These are the activations of a small neural network, seen along a few directions. Each row is one input.
Each table varies a few parts of the input and shows all the possible inputs, shuffled.
Descriptions start from the smaller parts, as in this example, which fits no table here: line(4) and (point or (values(2) and ring(5)) or ring(11)).
Shared parts are said once, and a part with two or three values counts as separate values.
(in the rows, 128 means zero)

Other details of the inputs vary at random and push rows far along two fixed directions, the same in every table; ignore that.

A family of inputs:
x1: [166  57  80 165 152 168  93 132 209 150  52 110 143  81]
x2: [ 76  83 132 108 160 146  76 117 114  66 107 109 142 109]
x3: [107 158  84 105 104  83 176  89 155 130 158 126 111 148]
x4: [175 164 110 160  48  74 209 160 114 247 185 223  84 173]
x5: [147 167 140 116  94 126 153  91  80 149 144 102 114 147]
x6: [ 55 141 151  56 147 146  92  81  74  75 138  42 132 153]
x7: [155 193 136 147  92  82 202 203 185 216 252 231 108 167]
x8: [152 171 162 150  93  73 209 204 181 205 252 241 138 191]
x9: [126 168 190 112 129 107 180 164 152 157 201 133 142 173]
x10: [176 129 142 175  79 133 151 199 128 205 127 222 122 145]
x11: [ 66 161 137  76 149 113 133  83  77  23 126  91 141 130]
x12: [177  62  79 174 157 137  84 141 170 137  50 133 130  70]
x13: [167 119  81 185  88 103 159 162 178 226 139 200 107 141]
x14: [174  63  56 177 160 131  92 130 176 117  69 155 142  66]
x15: [155  54  77 162 154 144  92 139 211 138  54 127 134  77]
x16: [ 82 159 198  71 181 123 132  85 124  38 169  29 164 126]
x17: [152 169 134 121  87 113 175 122  89 184 145 135 102 166]
x18: [136 173 112 122  93 116 154  81 122 159 148  80 115 152]
x19: [136 180 162 123  96 140 143  96  79 142 140 110 119 155]
x20: [149  46 127 161 147 211  27 153 154 142  97 127 166  97]
x21: [ 94 172 169  83 129 147 128  66  54  53 115  46 141 122]
x22: [ 94 152 129 109 110 113 147 131 103 100 174 154 121 168]
x23: [154  74 131 159 204 152  79 192 218 112 100 136 145  54]
x24: [141 155 154 139  42 113 162 198 119 242 207 226 102 210]
x25: [157 166 128 116  91 115 159  86  84 151 145  94 111 139]
x26: [115 185 165  96 148 118 161 144 149 134 186  93 117 136]
x27: [ 59 147 101  75 146  89 150  48 130  66 117  50 109 119]
x28: [137  50 149 168 207 138  92 184 213  97 111 160 176  73]
x29: [ 85 182 173  69 181 133 124  84 127  48 168  16 134 101]
x30: [169 115 141 172  83 165 132 202 141 213 149 198 123 171]
x31: [141 175 107 126  85 103 177 112 131 194 150 113 103 172]
x32: [184  53  89 168 157 136  90 146 153 131  48 141 130  66]
x33: [197  68  88 185 144 173  73 122 165 147  60 110 147  66]
x34: [ 52 159 154  76 148 115 133  84  67  36 118  79 128 129]
x35: [ 81 166 153  80 150 108 127  73  68  56  97  68 112 132]
x36: [146 107 130 177  88 139 135 201 145 196 159 228 116 160]
x37: [163 125 139 157 120 157 122 144 120 165  94 150 127 133]
x38: [195  58  92 170 154 160  92 139 150 144  47 124 139  71]
x39: [ 59 146 153  71 149 121 115  97  77  40 125  65 117 145]
x40: [ 89 144 131  97 105 113 133 125 102 111 180 154 129 167]
x41: [117 161 101 120 107  79 166  95 107 143 143 123  96 138]
x42: [137 106  92 131 149 114 123 106 119  90  99 139 131 100]
x43: [187  66  81 176 155 160  86 135 168 149  49 116 139  75]
x44: [162  52  93 176 162 145  91 143 149 125  57 162 134  68]
x45: [131 170 104 124  88  80 175 119 134 182 150 130  94 166]
x46: [129 170  81 128  91  74 182 108 140 163 169 152 107 162]
x47: [ 75 167 165  70 143 141 130  85  64  53 109  48 135 140]
x48: [ 91 118 139 112 210 122 106 133 173  57 131  90 135  67]
x49: [128 159 130 107 108  92 161 112  87 140 132 127  98 149]
x50: [158  67 104 174 156 160  90 159 149  93  67 183 164  71]
x51: [129 166 164 126  74 151 144 140  95 162 184 135 119 183]
x52: [150  54 156 161 204 141  87 192 213 101 102 147 174  79]
x53: [103 169 160 103 104 115 152 137  86 120 140 134 118 162]
x54: [100 108 136 124 158 138 109 113  99  60  78 116 142  87]
x55: [ 83 143 147  90 108 119 113 134  96 142 168 128 114 174]
x56: [136 157  95 111 107  75 175  96  98 123 151 141 108 137]
x57: [ 71 145 166  67 131 156  92  69  70  58 143  38 142 141]
x58: [106  89 124 139 123 144  88 161 134 159 145 174 130 140]
x59: [151  65 115 183 164 159  80 148 149 119  53 170 140  77]
x60: [ 43 137 124  59 153 116  96  77  85  42 157  82 136 144]
x61: [173 189 171 159  30 146 180 180 104 242 198 205 119 199]
x62: [127 166 117 110  87 122 160  79 142 159 151  80 115 150]
x63: [171  69 131 173 151 190  84 164 140 125  47 143 160  79]
x64: [161  70  99 179 164 156  82 144 155 104  63 179 151  80]
x65: [ 63 142 159  60 141 144 104  83  73  62 131  46 134 149]
Each input here is: line(5) and (values(2) or line(11)).
The inputs of x53 and x34 match in every part but the line(5) part. If x35 is changed in the same way as x53 into x34, which row does it become?
> x59
Which other rows agree with x18 in the line(5) part? List them by row number.
> x5, x16, x19, x20, x21, x25, x29, x33, x51, x57, x61, x62
Change only the line(11) part in x46. List by row number the other rows that result.
> x3, x11, x14, x22, x40, x42, x50, x56, x60, x64
Change only the values(2) part in x9. List by row number the other rows that result.
> x26

A family of inputs:
x66: [163  91  97 168 131 160 102 125 166 145  84 128 140  94]
x67: [121 160 129  98 132 102 151  82  85 108 105  71 105 125]
x68: [ 99 121 120 102 146 119 114  89 130  94 134  82 135 123]
x69: [105 113 131 112 177 140  94 118 153  77 129  87 143  93]
x70: [105 195 125 104  81  91 185  87  79 133 160 127 102 168]
x71: [145 115 105 143 107 125 133 154 144 176 116 157 112 142]
x72: [191 126 104 173  94 121 150 147 126 187 119 186 118 123]
x73: [ 94 160 159  95 151 107 150 112 110  63 153 109 142 133]
x74: [137 123 128 150 129 123 130 172 150 147 157 188 128 126]
x75: [180  95 100 160 143 150 104 116 147 136  81 109 137  84]
x76: [117  88  89 124 158 138  92 104 127  71  77 109 139  95]
x77: [148 116 149 156  98 159 113 173 112 163 143 192 139 148]
x78: [141  90 149 148 173 146 108 170 172 110  98 136 152  96]
x79: [138  69 113 153 151 137  95 153 165 141  90 146 134 104]
x80: [102 195 136  98  86  92 184  96  89 151 149 108  92 172]
x81: [ 78 155 152  86 156 106 134 120 117  89 148  91 114 131]
x82: [124  90  92 122 157 149  87  99 147  88  87  82 141  97]
x83: [115 177 164 104 121 111 168 127 132 126 190 115 136 157]
x84: [151 151 170 149  63 142 151 194 111 228 176 202 113 191]
x85: [ 84 139 123  93 135  97 135  88  98  81 142 107 124 138]
x86: [150 118 152 150 101 172 107 162 129 172 150 155 143 147]
What do these inputs look like to the network?
> values(3) and (point or line(6))

A family of inputs:
x87: [109 165 134 123  76 106 154 126 106 168 210 178 113 171]
x88: [126 176 117 137  60 109 170 106 104 167 174 168 119 189]
x89: [121 154 152  98 134 115 150  75  78  96  91  53 113 120]
x90: [109 191 158 116 112  89 206 158 164 173 191 151 115 174]
x91: [130 187 162 115  99 109 198 152 153 161 216 148 138 174]
x92: [ 83 147 145  91 140 133 110  77 115  89 162  62 133 124]
x93: [100 161 171  94 168 125 113 100 110  75 170  66 140 122]
x94: [142  85 164 143 172 184  55 181 141 111 102 115 151  94]
x95: [129  75  68 159 152 124 104 123 175 105  52 137 131  94]
x96: [ 75 153 162  93 155 125 132  97 110  44 151 112 161 130]
x97: [184  98 121 171 151 167 100 109 142 122  67 107 146  66]
x98: [110 158 158 109  78 107 161 143 117 195 193 138 103 184]
x99: [ 91 144 180  82 168 113 119 119 102  82 147  63 128 134]
x100: [ 90 152 143  93 149 108 157 114 127  57 163 121 152 133]
x101: [115 158 125 126  61  97 177 124  96 173 152 165 107 201]
x102: [166  83  99 153 151 169  72 107 150 137  85 105 149  85]
x103: [109 145 135 103 132 101 149  77  58  76  85  87 115 119]
x104: [141  69  98 146 143 178  64 135 104 120  62 139 136 100]
x105: [128  74 164 144 173 165  95 168 176 105  88 122 173 101]
x106: [173  98  99 160 165 129 121 122 169 127  43 105 119  60]
x107: [143  57  91 146 150 143  79 126 121 123  58 136 137  97]
x108: [176 119 160 186 111 164 135 198 194 199 166 204 167 137]
x109: [103 139 130  79 135 117 123  73  85 112 109  51 116 139]
x110: [ 61 152 139  87 173  89 158 110 136  50 130 109 132 125]
x111: [109 159  99  86 137  90 146  79 125 129 117  67  97 128]
x112: [105 147  93 105 112 104 148  76 112  80 132  99 129 143]
x113: [110  64  84 146 170 122  90 142 177 106  89 146 123  77]
x114: [102 158 129 104 124 136 126  57 114  87 127  54 137 143]
x115: [126  87 170 142 161 196  75 179 159 102  90 124 175 102]
x116: [107 156 142 103 125 136 133  86  41  72  89  89 114 122]
x117: [117  78 156 140 159 184  75 176 141  79  84 163 169 104]
x118: [161  97 142 171  86 180  98 205 156 224 148 190 126 143]
x119: [145 185 156 116 111  96 178 155 135 171 228 140 114 165]
x120: [190 104 118 173  84 178 106 182 134 240 119 180 120 146]
x121: [ 80 147 172  80 155 133  98 128  69  55 142 104 124 136]
x122: [171  92 136 162 143 189  90 136 115 126  48 104 135  80]
x123: [ 69 134 144  87 119 141 104 115  76  89 144 115 116 145]
x124: [107 174 126 112  93  83 181 138 152 196 195 139  85 167]
x125: [208 119 110 205  86 138 144 159 131 202 116 219 129 114]
x126: [115 166 104 111 133  73 171  85  96  94  93 103  98 108]
x127: [ 89 152 143  93 117 158 116  85  88  91 107  52 126 157]
x128: [137 174 109 125  70 102 160 105  84 183 180 167 110 173]
x129: [147 182 114 123  63 106 188 112 140 181 183 127 113 185]
x130: [140 167 125  98 135 110 159  64 102  83 115  51 119 102]
x131: [141  66 143 152 173 138  80 179 143 110 103 167 142 100]
x132: [132  61  87 146 157 143  83 136 165  95 114 143 146  77]
x133: [140  74  60 146 162 116  94 122 156 122  57 136 123  78]
x134: [143  84  83 155 155 139 105 121 197 125  57 103 130  95]
x135: [150  76 114 148 188 136  86 158 161  81 122 148 151  76]
x136: [197  99  68 177  88 123 132 164 154 211 136 212 126 126]
x137: [128 168 141 122  63 110 178 122 116 194 158 129 107 202]
x138: [180 109 138 186 120 137 114 199 157 187 173 233 138 129]
x139: [182  97 107 175  98 143 128 184 197 216 173 187 129 125]
x140: [113 180 137 118 121  61 183 162 128 161 197 180  89 165]
x141: [178 117 129 179 141 115 141 213 203 215 157 194 112 124]
x142: [115  48 116 143 155 147  72 146 143 107  88 147 139  95]
x143: [ 86 144 127 103 105 144 123  96  73  89 109 105 122 163]
x144: [127 159 108 103 133  96 157  68  81  63 109  84 121 101]
x145: [158 180 107 110  73  98 177 111 120 198 188 127 104 168]
x146: [ 65 136 171  82 155 113 137 115 103  50 128 110 148 142]
The inputs of x129 and x119 match in every part but one. If x112 is changed in the same way as x129 into x119, which row does it become?
> x135
The inputs of x92 and x102 match in every part but one. If x87 is changed in the same way as x92 into x102, which row does it become?
> x128
What do these inputs look like to the network?
> values(2) and line(5) and line(6)
Change only the values(2) part in x122. List by row number the other rows that result.
> x116
Change only the values(2) part in x117. List by row number the other rows that result.
> x115

A family of inputs:
x147: [ 93 213 138  81  85  71 200  71  63 115 176 111 104 179]
x148: [130 114 145 132 161 146 112 122 147  89 117 104 155 103]
x149: [132  78 144 133 145 202  54 113  85  87  47  82 151  97]
x150: [209  92  89 203  94 152 118 179 183 224 127 206 131 114]
x151: [113 190 168  99 112 103 177 130 114 134 175 114 116 166]
x152: [133  91 136 147 161 154  96 156 173 130  98 124 144 102]
x153: [180  82 118 194 109 161 107 210 179 198 148 238 144 125]
x154: [161 102 103 174 101 127 138 169 156 198 107 195 113 133]
x155: [125  94 126 137 134 139 100 163 147 141 139 164 136 130]
x156: [169 208 134 140  43  83 214 138 110 238 213 188  95 192]
x157: [ 93 111 147 101 190 130  97 118 112  37  97  86 143  91]
x158: [ 99 100 141 119 164 134  97 143 134  91 111 121 134 106]
x159: [218  94 106 199 106 141 136 194 179 227 111 206 121 109]
x160: [105 111 112 105 174 129 100  82 125  74  74  52 121  88]
x161: [ 72 203 160  63  95  92 179  97  94 130 209  83 111 195]
x162: [109 197 134  96  92  79 195 104  79 135 155 126  97 171]
x163: [ 95 107 145 107 184 135  94 104 112  33 110  91 153  91]
x164: [ 84 211 125  77  76  81 189  70  69 116 184 108 101 185]
x165: [144 114 129 149 132 156 114 149 165 141 140 144 150 123]
x166: [ 92  96  97 102 160 128  94  78 117  58  76  71 132 105]
x167: [130  79  92 129 170 146  75  98 146  94  74  75 137  85]
What do these inputs look like to the network?
> point or (line(4) and ring(5))
A walk changes only the ring(5) part. It starts at x163 and steps to x153. List the rest of the walk in order.
> x155, x158, x157
